Each row below holds a small network's activations on one input, seen along a few directions.
Each table varies a few parts of the input and shows all the possible inputs, shuffled.
Descriptions start from the smaller parts, as in this example, which fits no table here: one of 2 separate values, together with either a single point or one of 9 places along a line or (one of 4 places along a line, together with one of 8 places around a ring).
Shared parts are said once, and a part with two or three values counts as separate values.

Other details of the inputs vary at random and push rows far along two fixed directions, the same in every table; ignore that.

Rows:
R1: [-55  -2  15  24  23  38   8  -4 -31  15 -21]
R2: [-46  15   2  19   9  13  15 -25 -62   2   7]
R3: [ 54   0 -40 -16 -14 -25 -41   1  -8   8  42]
R4: [-44  -3  36   5 -20   1  32 -29 -15 -11 -33]
R5: [-46  37  82  60   4 -29  78  39  13 -35 -47]
R6: [ 37  -3   2 -10  24  -5 -13  36  40   0  -1]
R7: [ 28 -29 -41 -43 -13 -11 -32   0  16   4  25]
R8: [-37  11  23  23   8  20  27 -10 -29 -18 -18]
R9: [ 43   6  39  -4 -26 -68  30  49  66 -42 -17]
R10: [-41  19 -15  32  17  34  -1 -17 -65  16   5]
R11: [ 55  -8 -41 -13  -1 -21 -26  -5   1   8  43]
R12: [ 33   9  68   6   4 -44  28  43 102 -16 -35]
R13: [-48 -30 -53 -12 -12  46 -30 -53 -77  14  13]
R14: [ 25 -20 -30 -35  14  26 -49   2  24  23  17]
R15: [-53  -5   1  12   0  38  17 -25 -41   2 -17]
R16: [ 24   3  27  -8 -10 -34  18  44  67  -9 -18]
R17: [-37  22  11  38   4  19  22 -19 -46  -2  -9]
R18: [-53  27  90  45  -5 -16  80  18  24 -19 -64]
R19: [ 47 -26 -60 -54  -2 -11 -53  -5   7  -3  44]
R20: [-29  13   0  42  11  31  23 -29 -59  10   4]
R21: [ 31 -11  23 -29 -21 -44  13   7  62 -17 -12]
R22: [-52   1  -1  26   6  33  16 -13 -35   8 -19]
R23: [ 25  -8  27 -28 -22 -42  18  25  60 -15  -3]
R24: [ 54  21   5  17  22 -19 -15  32  38  12  23]
R25: [ 40   0 -36 -23 -13 -20 -44   6  -3   0  42]
R26: [ 32 -14   4 -29 -14 -11  -3   3  51  -6  -8]
R27: [ 53  21 -20  10   8 -22 -17  24  20  13  23]
R28: [-49  -7   5  -4   2  51  14 -31 -40   7 -20]
R29: [ 56 -14 -90 -30  30  30 -98 -14 -14  39  54]
R30: [-47 -26 -33 -22 -12  42 -18 -50 -64  12   1]
Each input here is: one of 5 places along a line, together with one of 6 places along a line.

Rows:
R31: [ 19   1  51 -11 -19 -35  28  39  82 -13 -29]
R32: [ 26 -39 -64 -63  -9  15 -65  -9  23  20  25]
R33: [-64 -19 -13  -9  -2  43   3 -31 -50   0 -20]
R34: [-72  -7  42  17  19  46  43 -38 -28   1 -46]
R35: [-41  14 -14  32  17  30  -4 -12 -75  16   2]
R36: [-3 26  7 29  9 -4  0 17 -4 10  4]
R37: [13 22 13 29 20  8 -1  8  3  9  3]
R38: [ 43  29  41  34   4 -45  24  56  65  -7  -2]
R39: [12 19 17 30 32  5  5  5  6  7  2]
R40: [-21 -15   8 -19 -10  -1  12   7   4 -24 -16]
R41: [-71  -2  34  12 -40  -8  58 -55 -67 -22 -24]
R42: [ 51  31  33  23 -38 -90  40  26  27 -31  18]
R43: [ 14 -51 -88 -67  11  69 -85 -56 -26  37  31]
R44: [ 95  -7 -66 -38   7 -33 -58  44  39  -4  54]
Question: Describe the family of inputs behind these rows.
Answer: one of 2 separate values, together with either a single point or one of 6 places along a line
Question: The inputs of R37 and R43 match in every part but the choice among 2 separate values. If R35 is changed in the same way as R37 into R43, which row does it become?
Answer: R33
Question: Change only the choice among 2 separate values in R39. List by row number the other rows that result.
Answer: R34

Rows:
R45: [ 65 -48 -74 -64 -10  13 -71   0  57  22  27]
R46: [ 90  -8 -71 -29   3 -23 -84   4  26  27  66]
R47: [-80   0  48  23  -9  16  50  19  -6  -7 -48]
R48: [-21 -33 -36 -20   4  68 -21 -49 -28  40  -5]
R49: [-48  26  30  53 -31 -10  50   0 -36 -16 -28]
R50: [-29   6 -50   6  12  26 -46 -16 -78  30  42]
R51: [ 67  21  35   4  25 -37  14  31  62 -10   5]
R52: [-61  22  34  46 -23 -17  52  15 -42  -9 -17]
R53: [-55  10  40  31   6   3  65  20 -37 -31 -30]
R54: [-31 -16 -38 -14  33  61 -43 -41 -32  39   1]
R55: [-10  -3 -49  -3  35  49 -38 -27 -65   1  17]
R56: [ 58  15  24   4  25 -41   7  39  58 -22   4]
R57: [ 66  36  30  19  -4 -56   2  29  66  10  24]
R58: [-15   7 -52  15   6  30 -46 -30 -72  23  26]
R59: [ 30  -8  17 -16 -29 -31   5  47  84 -16 -28]
R60: [-13 -13 -59   3 -11  30 -22 -48 -63  27  28]
R61: [ 58  -4  15  -5  -3 -42  24  36  61 -31  -2]
R62: [-52  32  45  38  34   4  46  23 -36 -23 -18]
R63: [-36  29  48  55 -17  -4  66 -20 -25   8 -21]
R64: [-34 -15 -45 -13  20  66 -54 -29 -38  26  -1]
R65: [-19 -19 -25 -10  33  71 -41 -47 -34  49   2]
R66: [ 25   7  29 -16   4 -35 -14  68  84  -4  -3]
R67: [-56  -2  62  -7 -11 -18  65 -34 -35 -43 -36]
R68: [ 95 -28 -70 -53   6   2 -46  -8  37  10  45]
R69: [ 16 -24  42 -55 -40 -49   6   8  76 -30 -21]
R70: [-43  13  38  38  -2   8  61   6 -30 -38 -39]
R71: [ 35  -2  33 -33 -56 -84  10   4  48 -33   9]
Question: Describe the family of inputs behind these rows.
Answer: one of 3 separate values, together with either a single point or (one of 2 separate values, together with one of 4 places along a line)
Question: Change only the choice among 3 separate values in R58. List by row number the other rows that result.
Answer: R55, R64
Question: Change only the choice among 2 separate values in R58. List by row number the other rows that result.
Answer: R49

Rows:
R72: [ 47 -12 -23 -30 -24 -33 -18   1  30  -4  22]
R73: [ 24   3 -13   0   9   1 -14 -12  -3  11  20]
R74: [ 26  27  50  29   1 -44  33  38  50 -16 -14]
R75: [ 36 -17 -23 -34   2  -3 -31  19  41   0   9]
R76: [ 50 -15 -72 -28  18  21 -63  -6  -8  22  45]
R77: [-65 -10 -42   5   8  56 -18 -34 -91  13   7]
R78: [-68   6  13  23  -2  27  29 -37 -74  -1 -14]
R79: [-34   2  28  13   5  13  17  13   4  -3 -28]
R80: [ 26  -8 -26 -22 -11 -17 -24   9   8  -8  18]
R81: [-15 -14   0 -12  -4  20   3 -33  -7   9  -8]
R82: [  4  -5 -20 -10  -5  -7 -11  13  -8 -10  10]
R83: [-26  11  62  18  -4 -14  48   8  22 -14 -37]
R84: [-14  14   1  24  15  13   2   7 -16  11  -2]
R85: [ 13  -1  26  -4  -4 -23  13  23  49 -12 -17]
R86: [ -3  21  38  28  -1 -11  35 -10   3   1 -11]
Question: The inputs of R80 and R78 match in every part but one. If R74 is changed in the same way as R80 into R78, which row does it become?
Answer: R73
Question: Describe the family of inputs behind these rows.
Answer: one of 3 separate values, together with one of 5 places along a line
Question: Change only the choice among 3 separate values in R72. List by row number the other rows that result.
Answer: R81, R86
